Each row below holds a small network's activations on one input, seen along a few directions.
Each table varies a few parts of the input and shows all the possible inputs, shuffled.
A made-up example of a description, with smaller parts first: ring(5) and (point or line(11) or (values(3) and line(4))).
Shared parts are said once, and a part with two or three values counts as separate values.

Other details of the inputs shift rows strongly along two fixed directions, in all tables alike. That doesn't count.

Rows:
row 1: [  5  13  22  13 -28  -7  17  20  45  19 -23  15]
row 2: [-17  -8 -13 -34   6  45 -11  30  13  10   8   8]
row 3: [ 22  15   3  22 -14 -34  16 -22 -14 -25   7 -16]
row 4: [-37  28  34   3 -40 -14  33  25  13  11 -16  22]
row 5: [ 11 -15 -21 -19  34  -6 -31 -43 -57 -26  14 -15]
row 6: [  5 -31 -24   6  47   6 -18 -40 -54  -7 -11 -28]
row 7: [ -4  -5  -5 -20  24  20 -24 -10 -20 -21  11 -10]
row 8: [ 14  28  23  -4 -38  -5  16  22  38  -7   0  20]
row 9: [-11 -14 -26 -22  24  13 -22  -4 -20   7  15  -6]
row 10: [-20 -13  -6 -27  19  35 -14  37  15  14  13  10]
row 11: [-14 -17 -18 -19  18  15 -23   5  -4   7  15   9]
row 12: [ 10  19   2  -1 -42  -6  24  26  36  17   3  22]
row 13: [  3 -12 -13 -22  26  17 -21 -25 -33 -27  10 -16]
row 14: [-18  -6  15 -25  19  35 -28  32  16 -12  12  11]
row 15: [ 15   7 -14  27 -15 -37  22 -18 -14   3  13 -18]
row 16: [ 21  -3   1  33  -8 -34  19 -25 -11   3 -17 -16]
row 17: [ 37  -6 -20  53  15 -65  11 -89 -72 -43  17 -40]
row 18: [-15  10   6  10 -30 -38  37 -29 -40 -10 -17   1]
row 19: [ 25   0 -14  44  -4 -35  21 -41 -31  -7 -20 -27]
row 20: [-15   1  14 -23  24  45 -17  31  14 -12  11   6]
row 21: [ -4 -21 -19   1  40  16 -22 -20 -38  -1 -13 -24]
row 22: [-13  -4  15 -32  15  30 -35  25  16  -6  12  23]
row 23: [ -1  -4  -2 -26  26  12 -32  -9 -21 -13  14  -2]
row 24: [ 25  -9  -6  39   0 -47  18 -43 -26  -2 -15 -23]
row 25: [-24  12  22  14 -26 -37  35 -13 -19   1 -12  11]
row 26: [  0 -10  -8 -25  23  20 -18  -4 -22 -26   8 -10]
row 27: [-20  -4 -14 -22  14  46 -10  38  10   8   9   6]
row 28: [-15   5   7 -24  18  46 -18  33  12 -15   7   5]
row 29: [ 14   9  -7  18 -22 -31  24 -11   7   9  11   1]
row 30: [ -2 -29 -14  -6  38   9 -24 -29 -32   3 -11 -17]
row 31: [ 21   4   9  22 -19 -30  14 -16   6  14 -18   3]
row 32: [-18  -4  12 -30  17  32 -32  25  20 -10  11  18]
row 33: [-18   6  11 -23  22  45 -21  33  13 -11  10   2]
row 34: [ 15  14  -7  17 -25 -33  17  -9   3  14  11   2]
row 35: [-11 -21  -4 -11  22  15 -29   0  -1   8 -15   5]
row 36: [ 26  -4 -12  36  -7 -43  17 -40 -30  -5 -19 -26]
row 37: [  3  15  11  12 -30  -6  28  32  39  17   8  11]
row 38: [ -3 -27 -29 -16  29   1 -29 -23 -37   4  19   0]
row 39: [-47  -6   5 -30   8  16  -4   6 -36  -2 -13  11]
row 40: [  1 -15  -6 -16  36  12 -25 -28 -34 -22  17 -16]
row 41: [  9  17  17   9 -34  -7  13  23  38  20 -26  18]
row 42: [ -5  -7   6 -21  25  21 -19   7  -7 -16  13  -4]
row 43: [-18   5  10 -35  17  34 -29  27  17  -8  10   9]
row 44: [  2 -25 -25  -5  33  20 -14 -22 -39  -8 -18 -20]
row 45: [ 15  21  15  21 -17 -28  16  -7   5 -16   9 -11]
row 46: [ 19  18   8  24 -12 -32  12 -31  -9 -18  11 -18]
row 47: [-16 -10 -14 -34   8  41  -9  37  11   8   7   8]
row 48: [  6  22   4   3 -39  -9  20  28  36  20   5  21]
row 49: [-16 -14   9 -20  18  41 -20  23  18  17 -16   6]
row 50: [-19  -4  16 -25  17  38 -30  24  19  -9  13  12]
row 51: [  0  16  12  12 -30  -5  26  25  43  19   9  13]
row 52: [ 22   4  -1  26 -14 -39   8 -30 -12  10 -17  -9]
row 53: [ -2 -21 -14 -15  21  24 -18 -12 -19   1 -19 -11]
row 54: [ -8 -28  -8  -4  30  13 -27  -5 -18   3 -13  -7]
row 55: [ 10  28  21  -2 -36  -4  19  21  42 -12  -1  15]
row 56: [ 26  -1 -15  31 -10 -46  13 -47 -27  -4 -20 -19]
row 57: [ -8 -26 -30  -1  36  13 -19 -16 -38  -4  19 -12]
row 58: [ 18  26  13  20 -26 -10  29   3  16 -22   2  -3]
row 59: [ 12   8  12  23 -21 -27  18  -4  25  13 -21   5]
row 60: [ 23   3 -12  19 -17 -40  19 -27 -13   9  14  -1]
row 61: [  8  12  24  11 -27 -11  14  20  43  24 -21  21]
row 62: [ 10  14  14  28 -25 -18  17  -3  21  14 -19  -6]
row 63: [ 13  11 -11  22 -25 -27  27  -1   1   4   7  -7]
row 64: [ 17  17  14  15 -15 -32  14 -16  12 -15   9   1]
row 65: [  5  24  32  10 -24  -8  19  27  43  -7   6  11]
row 66: [ -7 -22 -10  -2  37  21 -16  -6 -18   3 -14 -11]
row 67: [ -5 -31 -14  -1  34   9 -30 -29 -32   1 -10 -14]
row 68: [ -4 -20 -37 -20  27   6 -21 -20 -38  -2  13 -11]
row 69: [  2  18  19  14 -29  -8  13  22  44  19 -23  10]
row 70: [-19 -11   5 -20  19  37 -23  33  14  15 -17   1]
row 71: [  8 -31 -33 -12  33  -1 -23 -46 -52  -9 -17 -21]
row 72: [ 20   7 -22  28 -18 -24  33 -20 -15  -6   7 -15]
row 73: [ 12  14  16   5 -37  -4  17  21  39  17 -28  19]
row 74: [ 13  10  -6  30 -17 -20  32  -5   3   5  11  -6]
row 75: [ 10  26  31   2 -28 -12  12  21  43  -1   7  22]
row 76: [ 18  22   8  13 -22 -29  14 -13   7 -19   4  -2]
row 77: [  8  12  16  12 -33   0  24  28  39  11 -28   7]
row 78: [  0  18   9  20 -25  -1  31  31  40  14   8  11]
row 79: [  5  25  33   9 -26  -4  17  20  45  -5   7  12]
row 80: [-20 -10  -5 -28  14  41 -14  29  15  16  14   9]
row 81: [-15 -17   7 -22  15  30 -33  24  17  19 -16  21]
row 82: [-14 -20 -15 -13  20  18 -18  13  -7   6  16   2]
row 83: [  1  22   6  10 -38  -1  25  28  39  16   5  10]
row 84: [-16 -11  -6 -34  15  31 -20  30  15  20  14  21]
row 85: [ 19   3  -4  31 -15 -29  16 -30 -10   2 -20 -17]
row 86: [-23  -3 -10 -20  18  45 -13  38  11  12  13   3]
row 87: [ -1 -14  -9  -8  44  14 -20 -22 -35 -26  16 -16]
row 88: [-51 -13  11 -24  12  12 -10   3 -32   0  -8  17]
row 89: [-56  -6  20 -38   9  31  -5  27 -12   8 -10  24]
row 90: [  1  17   8   7 -30 -12  23  25  44  18   8  19]
row 91: [ 46  -5 -18  33   9 -74   7 -95 -74 -32  17 -32]
row 92: [  0 -22 -39 -25  24   9 -17 -22 -37  -5  11 -10]
row 93: [  7  27  29   4 -28  -8  16  21  44  -6   5  16]
row 94: [ 10  14  -5  24 -24 -25  22 -10   5  10  12  -9]
row 95: [  6  10   3  27 -30 -22  21   1  21  11  12   5]
row 96: [-21 -15   5  -8  22  42 -22  30  16  10 -16   9]
Each input here is: line(6) and (point or (values(3) and line(5))).
- Changing only the line(6) part turns row 96 into row 6. The same change can be made to row 81. Which row results? => row 31
- Changing only the line(6) part turns row 84 into row 12. The same change can be made to row 10. Which row results? => row 47
- Which other rows does row 85 become when the line(5) part takes its other values? List them by row number. => row 19, row 36, row 41, row 56
- Which other rows does row 90 become when the values(3) part takes its other values? List them by row number. => row 59, row 64

Rows:
row 97: [  2 -27 -21  -4  44  25 -31  -7 -19  -1   0 -20]
row 98: [-10  39  37  11 -42 -17  31  18  31 -12   8  17]
row 99: [ 15 -19 -11 -14  45  20 -44 -13 -12 -17  19 -14]
row 100: [-21 -13  -5 -25  26  38 -20  19  -9  -4   0   4]
row 101: [-29 -12   4 -32  12  45 -16  35  11  15 -12  18]
row 102: [ 38  10   1  43 -13 -35  14 -27  11 -10   6 -18]
row 103: [ 23  -6 -11  35 -13 -39  19 -32  -8  20 -26 -10]
row 104: [ 36 -26 -43  32  37 -38  -4 -81 -77 -20   2 -49]
row 105: [-19   1  16 -42  21  33 -28  23   5 -20  19  14]
row 106: [-52  -8  13 -38   8  34 -16  33  -1  20 -17  26]
row 107: [-10  -2  10 -37  22  38 -31  23  10 -17  17  14]
row 108: [ 10  19  12  19 -44 -12  31  22  39  21 -21   9]
row 109: [-31   5  21 -41   9  46 -18  44  26  -8  10  21]
row 110: [ 28  -1  -5  46 -17 -37  21 -25   2  13 -14 -17]
row 111: [ -5  14  19  21 -43 -20  30  19  34  25 -27  22]
row 112: [ -5   6  12 -41  11  48 -31  45  38  -6  10  16]
row 113: [-19   0   3   1  -4 -17  12 -20 -35  -2  -6  -2]
row 114: [ -3 -26 -18 -15  32  28 -22  -2 -14  14 -13  -9]
row 115: [ 32  24  19  18 -22 -15  12   9  43  -7   8   3]
row 116: [ 38  13   0  36 -15 -34  20 -29   7 -11   4 -16]
row 117: [ -4  22  21  17 -31 -18  33  15  19  -4  -4   7]
row 118: [ -4 -19 -16 -21  38  17 -29 -25 -40 -24  15 -11]
row 119: [-29 -29 -12 -25  29  10 -21 -14 -41   8 -15   2]
row 120: [  3 -16 -20 -24  32  24 -31 -13 -23 -16   9 -14]
row 121: [-10  18  24  12 -39 -16  34  18  24  12 -14  15]
row 122: [ 10   8  14  34 -33 -17  20  20  50  35 -29  11]
row 123: [-19 -11 -62 -43   4  33  -2  42   5  34  78  17]
row 124: [-14  29  26  16 -34 -18  34  14  12  -5  -2   9]
row 125: [ 12  21  13  15 -12 -47  14 -41 -32 -35  22  -9]
row 126: [ 14  20   6  21 -32 -11  26  15  29   4 -11   0]
row 127: [ 23 -34 -48  22  24 -49  -7 -86 -85  -1 -18 -36]
- What do these inputs look like to the network? => point or (line(5) and line(6))
- Which other rows does row 97 become when the line(6) part takes its other values? List them by row number. => row 100, row 104, row 117, row 124, row 126
- Which other rows does row 110 become when the line(5) part takes its other values? List them by row number. => row 97, row 99, row 102, row 122
- Which other rows does row 98 become when the line(6) part takes its other values? List them by row number. => row 102, row 109, row 116, row 118, row 120

Rows:
row 128: [-13 -20 -25   1  27  10  -5 -12 -38  -1   3 -17]
row 129: [  8 -21 -37  14  34 -17  -4 -53 -72 -23  23 -37]
row 130: [-31 -20   2 -43  23  39 -38  22   1  20 -15  21]
row 131: [ 22  14  -7   6 -29  24  12  53  73  29   2  12]
row 132: [  9  33  12  -1 -45  -8  29  25  35 -10   9  14]
row 133: [-20  -2  -8 -49  19  50 -23  33   0 -10  16  11]
row 134: [ 33  11   4  23 -27 -13   4  21  63  29   3  12]
row 135: [ -9  -4  -1 -18  26  32 -16   8  -8 -17   9 -10]
row 136: [-12  17  38  12 -17  16  10  42  56   8 -10  19]
row 137: [  2  10   5  27 -33 -33  35   0  10  19  -3   6]
row 138: [-13 -24 -24 -13  21  -2 -11 -20 -39  10  -1  -3]
row 139: [ 34   9   9  18 -19   7   0  29  69  19  -9   8]
row 140: [-19  -9  -8 -38  23  31 -24  15  -9  -3  27  10]
row 141: [ -6  19  23  -8 -35  18  17  40  46  16 -35  17]
row 142: [-34 -22   5 -32  29  38 -34  27   4  20  -7  15]
row 143: [-10  19  19  10 -27  -1  23  36  41  13  18  18]
row 144: [  3 -21 -23  11  41  -4 -11 -46 -58 -20   3 -35]
row 145: [-22  -7  -6 -57  19  41 -30  27   2  -5  23  19]
row 146: [-27 -14 -14 -20  28  41 -15  21  -9   2  10  -2]
row 147: [ 24   5   8  58 -13 -56  27 -44 -17  -8 -13 -19]
row 148: [-13 -27 -26  -1  33  -4 -12 -28 -48   4  12 -13]
row 149: [-20  13  31  10 -21   5   9  43  51  25  -7  25]
row 150: [  8  30  29   4 -36 -20  13  17  39  -2  10  23]
row 151: [ 20   4   1  43 -23 -67  24 -48 -22   6 -13  -8]
row 152: [  2 -25 -30 -35  30  49 -38  33  26  28  17   9]
row 153: [-10 -21 -28  -9  20   8  -6 -16 -40   2  -9 -12]
row 154: [-28 -17   0 -30  31  55 -24  32   1   8 -18   0]
row 155: [  8  21   9  22 -31 -32  31  -1  15   0  22   5]
row 156: [  8  12  14  17 -37 -39  19 -12  12  16 -22  12]
row 157: [ -4 -24  -6  -5  30   3 -21 -25 -32  -4 -21  -9]
row 158: [-21 -11  13 -34  36  50 -37  26  10 -11   7   8]
row 159: [ 30  17  15  34 -19 -45  19 -36  -6 -25   4 -11]
row 160: [-12  12  36   7 -22  15  10  44  53  17 -26  21]
row 161: [-16  -6 -12 -35  21  40 -20  19 -10 -11  19   1]
row 162: [  4  17  29  14 -36 -11  19  16  37  12 -34  17]
row 163: [-19  17  33   8 -20   6   8  41  53  19   2  25]
row 164: [ 11  33  25  12 -33  -3  25  23  38 -11   1   4]
row 165: [  1  25  30  16 -30 -18  16  19  42   3  12  17]
row 166: [-12 -23 -25  -2  34  -3 -12 -29 -46  -2  21 -13]
row 167: [ 36 -27 -42   2  38  12 -27 -29 -22  -1   2 -33]
row 168: [ 30  19  -7  26 -29 -62  32 -43 -23 -16  22  -7]
row 169: [  1 -21  -6   4  41   2 -24 -32 -39 -21   9 -21]
row 170: [ 11  25   4  25 -32 -22  35   3  14  -8  15  -3]
row 171: [ 24   9 -17  33 -37 -54  39 -43 -29   0 -18 -15]
row 172: [ -4  27  33 -17 -32   2   2  37  53   0   8  32]
row 173: [-30 -15   2 -24  33  55 -23  35   5   5 -11  -1]
row 174: [ 11 -12  -7 -15  33  -1 -28 -36 -41 -31   8 -13]
row 175: [  9 -28 -18  -5  30 -14 -23 -57 -60 -11 -24 -19]
row 176: [-31 -20 -11 -50  16  41 -26  24  -4  22  -9  20]
row 177: [-20 -17  -5 -27  27  41 -21  16  -9   5 -22  -2]
row 178: [ 19   6 -12  33 -33 -62  36 -45 -27   9  -9  -6]
row 179: [ 23   9 -17  36 -34 -53  40 -41 -29   1 -16 -15]
row 180: [  8  33  26  -3 -31   7  18  32  41 -12  -1  11]
row 181: [  7 -18 -22  10  40  -4 -13 -44 -58 -26  11 -37]
row 182: [  0 -21 -22 -11  27   6 -15 -33 -49  -7 -22 -21]
row 183: [ 20   6 -15  47 -27 -52  42 -37 -27   0  -8 -21]
row 184: [-13  -1   2 -50  22  51 -30  28   6 -20   4   5]
row 185: [ -8 -17  -6  -2  33  -2 -25 -21 -30  -7  19  -9]
row 186: [ 24  25  24  14 -31 -30  16  -9  21 -22  -2   5]
row 187: [ 29  17   6  37 -23 -65  20 -48 -18 -16  16 -10]
- Changing only one part turns row 172 into row 186. The same change can be made to row 163. Which row results? => row 136
- Changing only one part turns row 137 into row 183. The same change can be made to row 148. Which row results? => row 128
- What do these inputs look like to the network? => ring(5) and (point or line(11))
- A walk changes only the ring(5) part. It starts at row 180 and steps to row 174. List the rest of the walk in order. => row 150, row 168, row 133
- Which other rows agree with row 154 in the ring(5) part? List them by row number. => row 135, row 141, row 144, row 164, row 167, row 173, row 177, row 180, row 181, row 182, row 184
- Which other rows does row 131 become when the ring(5) part takes its other values? List them by row number. => row 134, row 139, row 152, row 167
